Each row below holds a small network's activations on one input, seen along a few directions.
Each table varies a few parts of the input and shows all the possible inputs, shuffled.
A made-up example of a description, with smaller parts first: one of 3 separate values, together with either a single point or one of 11 places along a line or (one of 5 places around a ring, together with one of 6 places along a line).
Shared parts are said once, and a part with two or three values counts as separate values.

Other details of the inputs vary at random and push rows far along two fixed directions, the same in every table; ignore that.
These rows show it; all are for the same input, with only those details redrawn:
[14  3  1 -1  1  9 12 -4 -5 10  8  0 -1]
[-13   2  -8   7  -8  -4 -13  -1  -5  -2   3   1  -7]
[13  3  1 -1  2  9 13 -4 -3  9  7  0  0]
[-13  -1  -8   7  -5  -4 -10  -2   1  -3   0   2  -4]
[-12   3  -8   8  -9  -3 -14  -1  -6  -2   4   0  -8]
[-16  -3  -9   6  -2  -5  -9  -2   5  -4  -3   3  -1]
[-6 -1 -6  4 -1  0 -2 -3  2  1  1  2 -1]

Rows:
r1: [-14   7  -4   5 -12  -5 -13   0  -6   1   1   3  -7]
r2: [ -8   4   4  -2   4  -3 -19   9   6 -17  -1  -3   1]
r3: [15 -1  3  1 -2 10 11 -6 -5 10  3  1  4]
r4: [  3   1   1  -8   5  -3 -11  13   2 -11  -4   0   1]
r5: [ -8   4  -1   2   6  -8 -16  11   4 -21  -5  -1   5]
r6: [-14  -1   0   2  -5 -13  -7  -1   2  -2  -5   1  -6]
r7: [10 -2  7 -8  1  0 14 -4 -4 10  0 -4  2]
r8: [ 8  2  2 -6  1  7 12 -4 -3 12  2 -1  6]
r9: [14  3  1 -1  1  9 12 -4 -5 10  8  0 -1]
r10: [18  3 14 -7 10 11  5 14 -6 -6  8 -2  2]
r11: [ -6   8   3   0  -5  -6 -19  16  -2 -17   5  -6  -5]
r12: [15 -2  8 -5 -3  4 13 -4 -9 11 -2 -5 -3]
r13: [-20 -29  -9  -5  29  -4  25 -11  53  -2 -36  13  34]
r14: [-10  -1  -3   6  -9 -11 -12   0  -7  -4   2  -3 -12]
r15: [15 -6  7 -1  0  1 13 -6 -4  7 -1 -2  1]
Q: What do these inputs look like to the network?
A: either one of 5 separate values or (one of 2 separate values, together with one of 5 places around a ring)

Rows:
r16: [ 27 -36  -5   2  25  -4  40 -27  25   6 -21   0  12]
r17: [ 13   0  25 -23  -6  10  11  -1  -3  25 -10  -2   0]
r18: [ 31  -5  -1  -5 -14   6  18 -18 -17  16 -12 -11   0]
r19: [ 12  -2  10   2  -2  21  33  -7 -14  28  17  -7   7]
r20: [-26   1  -2  -4   9 -40  -2   9  20 -16 -11  -2   2]
r21: [-37 -32 -26  18 -15 -36 -28 -13  18 -21 -26   3  -2]
r22: [ -6  -2  -6 -17   5   5 -28  21  -8  -9 -11   1  13]
r23: [ -6  22  11  26 -33  -4 -52  14 -34 -32  24 -10 -21]
r24: [ 10   9 -11  11  -2   6  13   0  -8  16   6  16  -2]
r25: [ 19  16  -7   1  -3  17  20  -8 -14  21   2  15   1]
r26: [-46 -15   1   4 -15 -23 -27  14  15  -8 -20   2 -14]
r27: [-21  15  11  -1 -44  -4 -39  13 -37   3   3 -11 -38]
r28: [-20  -9  -1  20  -5   5  -4 -11 -18   4  19  -5 -14]
r29: [ 32  15  -4 -10  13  26  33   0  17  19  21  -1   7]
r30: [  3 -28  18 -16  18  -2  33  -2  38   7 -18  10   9]
r31: [ 32   6   6 -12  -8  17 -14  27 -40  -6  26  -5 -16]
r32: [ 20  16  -7  21 -10  11  -2  -6 -38  13  28  11 -30]
r33: [ 11   6  12 -24  24 -16  37  -4  21   1 -14  -2  16]
r34: [  9 -21  -4  -7  31   7   0  17   8 -18  -3   4   5]
r35: [-33   5 -24  11  -6 -10 -23  -8   6   4 -16  23   9]
r36: [-28 -23 -17  -6  19 -10 -20  29  25 -25 -23   7  18]
r37: [ 30  28  -3  -2 -15  23   0   2 -20  11  45  -6 -23]
r38: [ -1 -22   6  -1  16  12  40 -16  18  14   4   5  20]
r39: [-13   0   3   1  -8  16  15 -11 -12  16   3  -5   7]
r40: [ 28  10  17  -8  18 -15  24  -2 -10   0  18  -8 -16]
r41: [-36  -4  -1  23   3 -17 -32  13  28 -38 -18   1  17]
r42: [  3 -30  17  -9  29  -1  32  -6  36   5 -18   7   2]
r43: [ -4   2  11   4  15   6   2   1  27 -24 -22   0  30]
r44: [ 14   0  14 -12   5  26  35 -19  -7  35   5  -4  23]
r45: [-35  13 -26   2  -4   1 -22   0  24 -11  -3   3   0]
r46: [-34 -15 -26  17   8 -18  -5  -7  29 -10 -14  30   8]
r47: [-15  16 -11  -3 -28   4 -57  33 -48 -19   8  -9 -22]
r48: [31 14 26 -5 12 20 10 -3  5 -2 -4 -5 30]
r49: [ 37  22  -2   2   4  28  12  -4 -13  12  42  -7 -23]
r50: [  9 -26 -10   3   3 -12  20 -14  19   7 -25  -3  14]
r51: [ 28   8   0  -2 -34   2 -12 -15 -43  22   1 -16 -11]
r52: [ 26  10  17 -16  10 -18  27   1  -2   0  15  -4  -6]
r53: [-46  13 -28   3  -7  -7 -41  -2  25  -9  -5   5   5]
r54: [  5  20  14  30 -19   3 -43  10 -36 -29  26 -14 -26]
r55: [-24   6   2 -15  10 -35  -6  -2  18  -8 -18   0  13]
Q: The inputs of r54 and r40 match in every part but one. If r23 is changed in the same way as r54 into r40, which row does it become?
A: r52
Q: The inputs of r53 and r51 match in every part but one. If r49 is changed in the same way as r53 into r51, which row does it become?
A: r16
Q: What do these inputs look like to the network?
A: one of 5 places along a line, together with one of 8 places around a ring
Q: A walk changes only the place on the line of 5. It starts at r44 and steps to r39. List the rest of the walk in order.
A: r19, r38, r28
Q: Which other rows does r27 become when the place on the ring of 8 takes its other values? List them by row number.
A: r18, r25, r33, r39, r43, r45, r47
Q: Which other rows does r41 become when the place on the ring of 8 takes its other values? List them by row number.
A: r19, r20, r24, r26, r29, r36, r50

Rows:
r56: [-34   9 -11  13 -19 -13 -43  11 -10 -16   4   1 -16]
r57: [-6 -5 -6  4  7  1  2 -1 11 -5 -3  3  6]
r58: [ 9  2  1  3 -1  2  3  0 -5  0  6 -2 -6]
r59: [-5 -3 -2 -1  7  2 -3  2 12 -7 -6  2 10]
r60: [10  2  4  1  1  2  0  3 -6 -1  6 -1 -5]
r61: [-10  -3  -3  -1   2  -1   2  -4  11   3  -8   4   6]
r62: [ 9 -1  4 -3 -2  1  0  3 -9  1  1 -3 -4]
r63: [-50  11 -21  22 -33 -22 -61   9 -21 -18   8   0 -26]
r64: [ 5  6  4  0 -2  1  4  1 -4 -1  8 -2 -5]
r65: [ 7  1  5 -6 -1  1  1  4 -8  1  2 -5 -5]
r66: [-6  0 -2 -2  9 -2  0  2 12 -4 -4  4  6]
r67: [ 5  2 -3  4 -1  5  2 -2 -7  4  9  0 -2]
r68: [-8 -8 -6  2  2  0  2 -5 10  1 -6  3  6]
r69: [ 8  9  4 -5  0  4 -2  3 -5 -1  5 -3  0]
r70: [ -6  -9  -2   0   2  -2   1  -2   7  -2 -11   2   8]
r71: [ 6  4  1 -4 -2  8 -1  3 -8  3  2 -1  0]
r72: [-8 -4 -8  4  6  0  2 -4 11  0 -3  5  7]
r73: [-7 -5  2 -6  6 -6  2  3 10 -5 -8  2  6]
r74: [ 6  5  2 -6 -3  6 -1  5 -7  3  2  0 -1]
r75: [-6 -8 -6  4  6 -3  3 -5 10 -2 -3  5  5]
r76: [ -7  -7   0   1   4  -7   4  -6   9   0 -10   2   3]
r77: [ 6  7  0  1 -2  6  2  2 -4  2  7  0 -4]
r78: [-10  -2  -3  -2   4  -3   2  -5  10   2  -8   3   6]
r79: [ 4  3  3 -3 -6  0  4 -2 -5  6  5 -2 -5]
r80: [ 4  1  5 -1 -4  0  3 -3 -7  7  2 -4 -6]
r81: [ 7  1  2  0 -5 -1  4 -4 -7  5  3 -2 -7]
r82: [ 8  2  3  1  0  6 -1  2 -6 -1  6  0 -3]
r83: [ 7  4  3  1  0  1  3  1 -5  0  7 -4 -7]
r84: [-7 -6 -4  2  7 -7  4 -3 11 -2 -3  2  2]
r85: [ 5  4  1 -1 -5  7  0  1 -9  6  1 -2  2]
r86: [-7 -3  2 -1  8 -5  2  3 12 -6 -3  3  5]
r87: [ 4  3 -2  0 -6  7  2 -4 -6  8  4  0 -2]
r88: [-8 -9 -2  2  3 -2  2 -6  8  1 -9  3  5]
r89: [-4 -5  1  2  9 -6  1  1 11 -7 -5  3  3]
r90: [ -6  -9  -1   2   3  -6   3  -5   9   0 -10   2   3]
r91: [-7 -9 -5  1  2 -2  3 -6 10  1 -7  4  4]
r92: [-5 -1 -1 -3  6 -1 -2  4 13 -6 -6  3  9]
r93: [ 6  2  2  0 -5  6  0  1 -9  5  1 -3  2]
r94: [ 8  0 -1  4 -2  0  3 -2 -7  3  7 -1 -6]
r95: [11  4  7 -1  0  0 -1  2 -6 -3  3 -4 -3]
r96: [-7 -3 -6  4  6  2  2 -1 12 -4 -4  4  6]
r97: [ 5  1  2 -2 -5  0  4 -2 -6  7  4 -4 -7]
r98: [11  2  5 -1 -1  1 -2  3 -6 -3  4 -4 -3]
r99: [ 8  2  0  3 -2  6  2 -1 -6  0  7  0 -4]
r100: [ 6  8  0  0  0  4  2  0 -4  2  7 -1 -4]
r101: [-9 -4 -5 -1  2 -2  3 -3 12  3 -6  5  5]
r102: [ -4  -7   0  -3   6  -7   1   1   8  -6 -10   2   4]
r103: [-5 -9 -2 -3  5 -1  0  1  8 -5 -9  3  7]
r104: [ 3  4  6 -2 -5  0  4 -3 -7  6  4 -2 -4]
r105: [-6 -7 -3 -3  6  1 -1  2  8 -4 -8  2  8]
r106: [ 9  4  3 -1 -1  7 -3  3 -6 -2  5 -4  2]
r107: [-6 -3 -3  2  8  2 -1  2 12 -5 -4  5  8]
r108: [ 9 -1  4 -1 -5  0  1  1 -9  4  0 -3 -2]
r109: [ 6  1  5 -3 -4  0  2  2 -8  4  1 -5 -3]
r110: [ 6  6  2 -7 -1  4 -1  3 -7  3  2 -2 -2]
r111: [ 5  7 -2  0 -1  2  3 -3 -6  5  8  0 -3]
r112: [ 8  4  2  3 -1  0  4 -1 -6 -1  6 -2 -7]
r113: [ -8  -3  -2  -2   2  -1   1   1  10   1 -10   3   9]
r114: [ 7  4  2  2  1  8 -1  3 -6  0  7 -1 -1]
r115: [ 5  4  6 -4 -5  0  3  2 -8  4  2 -3 -1]
r116: [ 4  5  2  0 -2 -1  5 -1 -6  3  9 -1 -4]
r117: [10  2  5 -1 -2  5 -2  2 -7 -3  4 -3  0]
r118: [ -8  -2  -2  -4   4  -4   1  -1   9   0 -10   2   9]
r119: [ -5 -10  -4   2   2  -6   3  -5  11   0  -8   3   2]
r120: [ 8  1  5 -1 -4 -1  2  0 -9  3  0 -3 -3]
r121: [ 3  4  1  1 -5  8  1 -4 -8  8  2 -1 -1]
r122: [ 8  6  8 -4 -1  1  0  4 -5 -3  6 -4 -1]
r123: [ 4  1  1  1 -5  7  2 -4 -8  7  3 -2 -1]
r124: [ 7  2  1  3 -1 -2  4 -3 -7  3  7  0 -6]
r125: [-5 -5  1  0 10 -5  1  3 12 -6 -4  1  3]
r126: [-4 -5  2 -3  8 -6 -1  3 12 -8 -6 -2  5]
r127: [ 4  6  0 -3 -5  3  2 -4 -5  8  4 -1 -4]
Q: The inputs of r76 and r90 match in every part but one. If r81 is changed in the same way as r76 into r90, which row does it become?
A: r119
Q: The inputs of r74 and r110 match in every part but one. If r63 is changed in the same way as r74 into r110, which row does it become?
A: r111
Q: What do these inputs look like to the network?
A: one of 8 places around a ring, together with one of 9 places around a ring
Q: A walk changes only the place on the ring of 8. It starts at r68 and steps to r67. List the rest of the walk in order.
A: r57, r114, r106, r105, r93, r123
Q: A walk changes only the place on the ring of 9. It starts at r92 and steps to r69. List the rest of the walk in order.
A: r122, r126, r95, r98, r117, r106, r59
Q: Which other rows does r117 become when the place on the ring of 8 takes its other values? List them by row number.
A: r70, r75, r82, r88, r91, r99, r103
